Here are a small network's activations along a few directions, averaged over the inputs that share one value of a field.
Related values have similar rows: they may be neighbours, one step apart, or belong to one group.
In the rows, zero is written as 500.
Strong random noise was added to every row along 18 fixed directions; ignore it. To show where, here is one row again and again, with new noise each time:
[261 359 545 406 518 487 712 531 646 508 448 340 319 589 585 362 618 495
 444 469 455 513 368 545 239 579 486 369 517 414 502 350]
[407 462 571 507 567 608 603 523 497 503 506 598 367 509 428 619 625 410
 397 518 573 499 396 449 419 425 485 362 330 304 413 839]
[263 451 396 428 508 545 489 493 374 686 624 114 458 372 431 422 535 582
 407 723 369 407 433 387 370 502 513 557 616 609 697 531]
[563 541 625 234 597 467 499 335 392 640 894 486 517 439 559 457 397 390
 326 735 359 474 522 374 525 437 435 362 507 488 355 696]
[677 534 418 686 492 659 371 454 371 376 415 530 444 508 517 530 441 561
 515 559 572 288 411 387 571 484 624 639 526 428 534 616]
[642 622 393 730 506 616 493 409 295 377 330 516 667 448 625 479 443 625
 517 244 565 388 508 439 571 420 553 656 501 443 338 703]
[587 327 607 463 620 519 472 740 838 852 671 343 713 605 401 265 626 855
 563 805 444 558 514 480 668 389 625 601 528 658 377 434]
[643 485 475 468 644 296 386 635 478 488 568 464 588 524 364 581 368 639
 439 444 507 587 747 521 696 427 338 385 549 491 419 844]
[345 364 312 414 341 509 413 621 512 490 325 553 361 568 593 524 450 286
 570 439 470 530 269 449 596 510 465 160 388 473 573 342]
[682 304  17 372 268 414 484 374 501 351 362 636 499 302 280 483 538 338
 497 657 411 420 248 563 591 691 530 494 434 842 366 522]
[747 347 350 501 538 391 344 476 572 327 558 593 595 572 347 664 392 544
 684 535 528 491 563 459 732 603 675 553 639 640 448 502]
[467 575 588 313 424 318 354 480 435 434 480 554 458 311 250 523 476 372
 587 662 317 528 595 417 488 657 498 474 706 383 380 362]
[563 624 503 607 523 686 512 227 437 437 686 573 310 581 581 580 385 541
 363 521 576 419 549 497 335 595 548 406 426 313 576 550]
[450 622 682 405 464 590 554 353 501 688 516 579 466 323 478 447 506 372
 496 652 243 406 555 690 281 522 440 637 503 420 457 409]
[520 524 302 339 441 522 566 389 280 243 537 489 282 280 565 537 511 444
 570 499 479 386  78 549 643 548 772 471 487 478 188 560]
[425 430 474 716 281 512 364 577 573 537 289 776 416 817 451 613 354 384
 706 472 378 464 366 429 310 539 428 273 349 469 595 726]
[520 591 746 511 618 465 621 574 726 504 574 510 471 655 644 612 501 600
 448 522 463 499 631 794 415 445 335 610 517 548 603 420]
[456 366 451 505 565 371 605 461 411 388 510 498 658 515 373 600 594 585
 445 322 689 540 744 330 409 479 422 496 570 644 674 810]
[425 473 633 597 603 609 557 496 472 496 432 491 390 519 444 409 566 551
 498 397 623 494 579 384 349 493 602 471 509 168 509 576]
[598 407 418 432 665 470 568 429 465 466 643 368 553 542 628 451 397 294
 336 514 503 491 473 413 563 434 418 507 521 561 526 610]


Field V:
v10: [680 383 424 589 587 581 366 489 633 517 507 583 352 607 457 655 331 551
 658 483 463 460 484 808 649 595 678 512 448 409 460 427]
v7: [649 522 555 503 459 591 485 655 537 707 392 577 678 454 650 128 639 574
 250 524 706 535 566 388 687 271 345 472 305 550 499 438]
v5: [480 560 448 748 453 635 363 518 410 524 458 401 532 598 506 620 505 602
 348 569 565 394 523 292 472 493 404 522 493 493 603 647]
v2: [435 669 592 506 625 372 599 521 459 360 675 386 455 552 605 624 400 416
 535 368 513 637 393 600 555 465 575 545 539 473 349 513]
v8: [451 388 422 271 474 372 638 447 380 464 565 508 515 190 372 391 653 471
 624 373 678 599 551 620 559 491 633 618 524 695 677 384]
v1: [378 518 401 568 561 537 541 410 386 519 655 353 380 567 590 581 365 702
 669 218 536 553 525 741 446 519 740 493 494 504 560 514]
v3: [514 633 542 666 453 514 502 651 451 460 446 510 418 477 430 460 603 596
 519 547 708 552 411 514 512 400 525 621 348 497 663 606]
v6: [395 392 468 425 512 519 407 595 465 758 690 521 223 559 406 318 390 529
 512 459 663 732 484 398 571 450 579  13 241 250 641 575]
v9: [436 483 468 533 444 596 620 531 346 506 399 468 173 453 553  68 534 415
 418 548 608 429 208 399 294 452 557 444 342 312 617 599]
v4: [466 506 579 577 655 560 519 663 554 726 578 326 585 597 686 475 355 423
 664 387 424 569 458 692 626 320 568 683 469 585 589 463]
V is arranged as a line.
A walk along V starts at v9 and steps to its neighbour v3. Put v10, v5, v2, v1 in the order it reaches them. -> v10, v5, v2, v1
What is the length, in steps, of the shortest route from v7 to v8? -> 6

Field N:
n20: [316 551 783 518 514 521 467 643 496 411 342 576 344 547 492 586 599 583
 592 374 578 493 608 454 405 479 487 360 553 122 548 464]
n8: [555 577 440 631 557 558 458 504 399 428 451 393 566 420 485 461 514 419
 444 429 645 535 530 377 588 477 524 651 526 401 561 455]
n4: [480 433 663 479 611 487 569 631 438 608 564 524 364 413 310 372 569 313
 519 640 611 513 468 483 431 365 559 637 423 402 657 773]
n13: [744 480 558 560 567 525 464 535 527 490 431 545 542 502 537 362 484 627
 501 573 517 377 497 497 606 441 524 643 528 460 409 561]
n9: [537 348 481 498 527 620 514 442 596 658 431 629 732 605 687 504 466 260
 510 329 502 519 589 456 586 391 448 462 415 595 576 327]
n7: [564 712 676 489 518 431 466 467 500 435 535 669 601 423 445 719 478 316
 509 570 379 574 542 551 578 447 360 606 501 474 374 581]
n10: [351 628 643 688 365 638 520 529 395 624 482 779 547 584 539 466 436 319
 820 418 513 584 280 348 406 348 694 520 324 456 550 652]
n15: [449 532 354 465 531 422 596 365 382 232 522 307 354 485 489 420 500 248
 207 622 507 466 367 285 311 650 395 490 606 442 521 547]
n14: [538 533 573 391 384 297 390 525 318 373 497 697 469 474 465 590 404 573
 686 367 561 496 630 499 587 521 493 414 574 583 643 554]
n17: [419 531 431 484 384 554 341 335 407 492 432 512 410 497 489 679 373 368
 468 553 258 361 481 443 370 689 455 373 597 386 398 443]
n11: [446 538 372 478 562 421 645 534 349 414 430 361 492 171 364 279 604 317
 552 388 604 630 378 573 541 463 670 782 529 520 461 453]
n2: [433 586 421 490 416 428 456 444 366 385 563 516 516 500 535 547 401 652
 701 306 544 557 554 470 538 536 683 413 575 554 537 431]
n5: [645 645 571 604 708 563 497 437 555 468 524 508 597 454 433 551 427 227
 375 526 429 613 583 483 564 472 446 670 522 290 295 514]
n12: [749 630 368 571 475 478 431 419 390 192 357 431 528 516 716 390 418 424
 287 511 516 364 361 316 608 534 364 544 569 443 333 457]
n19: [383 590 721 521 500 369 622 402 354 519 736 598 704 564 376 513 595 461
 521 482 599 675 546  67 315 430 504 478 479 554 461 905]
n18: [435 623 724 422 462 497 521 528 444 510 491 630 543 347 427 586 608 358
 573 598 393 502 415 460 510 480 532 591 525 424 264 551]
n3: [580 457 498 485 523 617 454 587 552 599 536 536 429 568 673 522 395 366
 528 684 381 359 256 613 645 378 487 542 398 586 537 520]
n6: [684 681 362 641 481 525 319 610 438 458 403 445 369 420 448 447 345 688
 426 566 490 442 564 678 661 500 413 522 480 367 488 543]
n16: [353 536 608 617 437 458 449 606 549 736 599 521 415 622 346 334 383 491
 756 552 469 680 472 507 339 472 677 481 413 479 677 491]
n1: [544 641 579 523 371 562 325 488 479 585 465 593 338 567 593 582 399 644
 452 579 404 365 543 658 461 521 347 331 406 392 526 479]
A value of N combines one of 4 hidden first parts with one of 5 second parts; all combinations occur once.
n12 and n6 share the first part; n12 and n1 share the second. Which value has the first part of n1 and the second part of n6? -> n4
n16 and n11 share the first part; n16 and n9 share the second. Which value has the first part of n9 and the second part of n11? -> n17
n19 and n14 share the first part; n19 and n7 share the second. Which value has the first part of n7 and the second part of n14? -> n13

Field G:
g1: [588 435 497 578 454 769 541 486 682 626 402 764 389 518 529 327 577 417
 487 554 701 518 533 589 475 462 553 464 256 373 763 208]
g4: [584 509 394 554 535 406 566 480 509 408 464 159 506 585 648 198 482 758
 310 440 526 417 539 487 377 565 447 594 660 580 473 386]
g6: [249 664 569 590 406 652 598 507 453 749 454 474 723 497 773 404 554 498
 564 288 458 637 383 480 468 324 466 454 306 503 447 394]
g9: [338 423 600 577 652 488 360 629 483 645 510 362 682 674 472 751 407 211
 443 501 319 535 550 244 522 396 326 386 551 353 368 861]
g3: [406 667 485 486 480 647 445 322 200 627 640 508 485 347 609 406 387 640
 546 247 575 592 579 417 575 444 648 239 389 185 374 537]
g7: [406 455 644 355 597 544 667 762 510 448 325 325 188 253 354 408 925 623
 132 712 676 348 410 559 444 421 362 597 495 360 518 625]
g10: [614 468 139 396 479 675 621 144 597 572 866 583 423 316 403 572 506 332
 303 653 650 663 432 691 586 669 628 424 232 684 590 266]
g8: [515 417 651 473 615 316 676 793 576 429 293 500 463 610 543 248 579 504
 409 436 474 502 369 491 451 334 309 465 475 428 288 846]
g11: [210 618 517 378 341 434 461 389 338 354 590 565 440 447 477 776 496 296
 679 460 392 610 260 307 494 657 678 296 555 445 289 385]
g5: [612 629 476 534 331 462 398 531 491 478 435 589 630 293 273 537 628 796
 667 690 456 423 551 593 566 537 580 788 582 739 492 458]
g2: [475 544 437 546 329 534 444 584 607 669 357 488 490 517 526 217 464 730
 567 516 426 517 533 584 453 537 480 417 469 500 554 242]
G is arranged as a line.
A walk along G starts at g4 and steps to its neighbour g9. Put g6, g3, g8, g2 in the order it reaches them. -> g6, g3, g2, g8
Which values are neighbours of g11? Give them in the order they are listed. -> g7, g10

Field E:
e9: [229 467 227 353 429 428 453 503 138 246 287 330 145 224 407 732 503 376
 498 236 551 432 378 566 507 599 547 303 562 364 601 555]
e8: [312 618 629 392 440 532 401 461 199 529 703 552 399 483 671 687 302 433
 787 482 384 403 341 441 570 394 717 441 559 538 625 549]
e7: [434 441 368 497 575 488 577 459 359 261 514 285 474 346 426 759 644 671
 535 492 549 376 345 521 570 536 675 717 634 635 460 692]
e3: [331 584 516 493 425 524 482 525 480 632 691 472 381 537 510 552 418 480
 645 636 421 551 356 585 422 446 566 471 409 592 725 517]
e1: [439 372 286 656 616 546 533 672 627 568 288 347 510 487 396 457 530 201
 408 368 606 667 491 626 550 451 431 563 363 436 625 460]
e10: [554 373 398 645 491 406 559 471 614 540 402 657 548 545 257 483 398 323
 809 389 445 635 540 699 354 566 597 666 431 582 614 551]
e5: [474 553 276 544 466 534 621 303 578 354 462 482 342 501 562 546 431 531
 316 329 537 555 614 753 328 720 386 378 465 461 569 286]
e2: [446 615 707 630 684 450 395 672 674 438 489 295 247 645 346 547 417 453
 417 684 408 558 621 524 362 586 380 538 664 133 607 428]
e6: [524 624 592 461 564 439 435 517 619 464 463 467 384 503 488 513 361 238
 441 634 276 546 566 652 465 597 347 523 597 317 459 229]
e11: [108 670 544 517 380 421 549 589 499 360 391 505 512 489 431 944 638 118
 481 468 423 695 337 395 403 573 304 413 470 508 481 477]
e4: [556 439 741 457 432 320 526 575 652 477 613 863 539 688 470 542 450 273
 831 546 531 636 426 518 508 457 584 562 453 691 655 452]
E is arranged as a line.
A walk along E starts at e1 and steps to its neighbour e9. Put e10, e6, e11, e4 in the order it reaches them. -> e11, e4, e10, e6
Which values are neighbours of e8? Give them in the order they are listed. -> e5
